Here are a small network's activations along a few directions, averaged over the inputs that share one value of a field.
Related values have similar rows: they may be neighbours, one step apart, or belong to one group.
(in the rows, 500 means zero)
Strong random noise was added to every row along 15 fixed directions; ignore it. To show where, here is one row again and again, with new noise each time:
[693 550 571 646 295 726 469 451 348 651 491 588 156 648 451 521 372 570
 724 623 504 672 263 450 486]
[569 516 667 420 532 613 468 458 527 418 539 749 562 671 377 678 443 559
 660 412 767 541 558 584 608]
[488 667 424 777 693 517 701 581 553 522 437 540 233 565 605 594 605 616
 192 439 536 625 668 448 393]
[506 353 410 727 573 129 426 460 271 529 703 317 428 743 485 356 547 457
 342 511 485 683 582 419 640]
[430 504 459 420 191 315 433 584 597 329 649 575 573 216 544 486 668 489
 814 549 390 383 359 394 628]
[420 490 619 647 317 556 399 451 203 642 355 667 363 213 534 474 384 528
 628 733 235 736 293 597 294]
[406 463 651 335 713 478 402 549 564 623 436 615 827 570 715 765 698 570
 330 410 585 472 577 460 407]
[416 355 564 526 435 667 404 473 485 517 487 670 759 467 437 531 378 405
 660 417 395 589 365 404 372]
[397 338 296 179 614 389 620 351 346 558 526 346 442 489 793 334 444 559
 739 281 490 764 218 442 427]
[509 638 604 297 563 754 602 370 593 604 402 618 447 523 650 642 557 631
 610 393 496 728 275 467 313]
[613 718 567 353 411 311 604 531 729 395 551 639 460 551 693 472 595 712
 725 458 630 418 541 426 630]
[591 628 655 461 465 186 417 477 442 481 585 697 637 756 422 374 218 688
 575 311 568 758 723 583 568]
[333 511 610 675 428 366 483 672 398 458 487 575 388 330 452 683 777 626
 195 506 348 527 502 628 476]
[544 497 553 867 278 641 483 688 643 518 480 622 522 365 464 501 530 538
 575 550 287 509 406 259 318]
[457 554 905 617 460 500 413 372 492 402 486 866 720 659 245 572 450 533
 437 502 459 606 568 658 525]
[567 333 424 434 387 673 449 607 544 597 516 321 451 338 408 494 498 322
 758 579 379 404 337 354 449]
[360 347 404 206 523 395 614 632 519 490 451 502 499 460 640 444 477 511
 613 270 480 316 431 500 547]


Gavu, 15 values:
g1: [318 282 609 445 625 521 516 679 467 641 330 699 443 346 395 522 392 522
 406 355 494 502 563 650 365]
g14: [503 671 246 635 267 776 546 497 718 474 637 455 372 481 440 487 453 359
 573 503 330 494 376 206 492]
g8: [453 560 335 483 609 542 470 349 603 628 650 720 493 691 585 489 303 355
 684 329 496 838 522 226 469]
g4: [586 187 641 442 484 465 532 591 535 477 565 503 346 582 367 277 464 581
 850 470 571 541 413 531 572]
g7: [640 426 573 704 823 700 723 539 697 463 303 468 459 545 487 389 414 522
 423 686 776 213 776 553 439]
g2: [347 236 277 398 558 400 381 630 470 700 642 431 423 323 517 428 591 283
 630 441 392 682 466 303 459]
g13: [766 225 795 784 556 319 501 703 653 543 476 286 604 813 329 122 439 573
 377 516 393 281 678 450 506]
g10: [458 646 470 550 388 442 340 429 448 334 616 532 524 320 408 726 677 528
 346 586 562 526 538 632 613]
g5: [468 280 386 493 526 657 400 650 645 536 641 340 635 390 359 689 695 333
 574 383 442 548 389 274 421]
g12: [611 493 709 328 548 234 557 407 611 493 476 569 486 784 439 213 438 515
 590 518 645 311 671 609 725]
g9: [665 646 515 554 546 246 671 402 484 396 512 378 211 607 510 196 444 761
 497 425 563 704 552 638 556]
g11: [563 563 468 540 298 565 422 604 683 453 528 415 743  74 451 483 522 531
 640 548 360 526 402 409 282]
g15: [489 267 273 527 620 558 566 729 524 699 511 273 277 490 470 565 588 368
 390 343 444 448 432 335 444]
g6: [392 572 460 347 646 244 446 594 541 648 653 459 389 194 344 575 672 468
 451 484 372 897 655 541 404]
g3: [452 284 545 513 734 662 640 430 461 505 439 669 329 626 493 542 499 402
 657 608 763 380 482 521 612]
Each value of Gavu is a pair of two hidden parts, and every pair occurs once (5 first parts, 3 second parts).
Question: g2 and g6 share the first part; g2 and g13 share the second. Which value has the first part of g13 and the second part of g6?
Answer: g5
Question: g14 and g3 share the first part; g14 and g1 share the second. Which value has the first part of g1 and the second part of g3?
Answer: g11

Raket, 10 values:
c3: [683 327 477 619 613 786 427 373 462 546 511 324 714 645 467 547 466 340
 585 577 590 591 403 347 399]
c9: [559 688 517 408 672 310 643 386 490 637 435 295 322 557 572 342 491 546
 357 531 315 706 554 531 381]
c10: [512 815 568 365 477 585 452 465 575 660 492 515 354 409 286 598 462 320
 459 659 270 592 631 558 475]
c4: [639 424 486 886 541 387 495 491 523 309 755 619 505 616 395 465 522 597
 605 533 874 658 648 405 627]
c2: [445 486 476 604 507 241 565 593 433 380 561 343 484 503 502 476 687 690
 201 302 494 556 524 591 523]
c5: [347 535 473 619 547 337 604 526 523 341 474 639 421 379 353 301 356 449
 388 425 342 534 740 654 526]
c1: [442 482 549 842 620 378 382 500 612 593 495 496 732 600 617 440 686 378
 132 661 360 349 673 264 436]
c7: [420 391 680 308 417 331 669 474 477 595 283 585 288 456 669 159 413 556
 702 684 318 253 343 586 560]
c8: [395 414 417 332 664 487 513 448 482 592 482 406 519 450 407 538 391 337
 436 361 447 596 543 547 443]
c6: [617 535 625 375 421 551 415 680 709 459 586 446 519 369 344 682 699 608
 675 478 536 567 532 499 469]
Each value of Raket is a pair of two hidden parts, and every pair occurs once (5 first parts, 2 second parts).
Question: c9 and c3 share the first part; c9 and c7 share the second. Which value has the first part of c7 and the second part of c3?
Answer: c5
Question: c8 and c2 share the first part; c8 and c10 share the second. Which value has the first part of c10 and the second part of c2?
Answer: c6

Suguz, 10 values:
n5: [456 364 429 423 423 486 477 504 351 432 582 306 480 436 424 569 569 578
 520 285 464 735 287 570 466]
n10: [448 585 595 621 338 416 732 383 539 312 554 355 370 638 376 375 667 629
 278 369 224 578 203 538 504]
n2: [611 574 470 425 117 611 365 511 476 347 614 538 622 379 151 496 278 384
 757 499 477 403 435 560 633]
n6: [313 209 416 754 356 333 468 455 406 258 546 525 658 256 441 195 452 303
 596 654 344 323 389 515 580]
n4: [590 416 424 287 527 472 334 547 447 637 522 246 586 334 550 541 533 453
 632 634 665 421 571 510 507]
n3: [307 498 427 688 448 373 702 413 570 322 557 536 540 598 332 185 311 368
 358 328 136 561 542 423 523]
n7: [297 376 302 641 683 667 560 661 580 424 518 635 470 513 252 572 399 251
 328 283 522 422 762 483 479]
n9: [729 437 702 376 501 585 544 593 787 549 519 471 607 793 473 405 493 592
 705 336 514 454 425 348 495]
n1: [273 751 499 367 395 429 549 435 570 432 482 898 425 280 599 625 593 549
 510 366 353 592 425 533 489]
n8: [457 752 330 443 497 481 485 498 450 410 553 562 342 518 308 526 275 380
 443 506 586 452 806 650 690]
Each value of Suguz is a pair of two hidden parts, and every pair occurs once (5 first parts, 2 second parts).
Question: n7 and n8 share the first part; n7 and n6 share the second. Which value has the first part of n6 and the second part of n8?
Answer: n4
Question: n9 and n3 share the first part; n9 and n1 share the second. Which value has the first part of n1 and the second part of n3?
Answer: n2
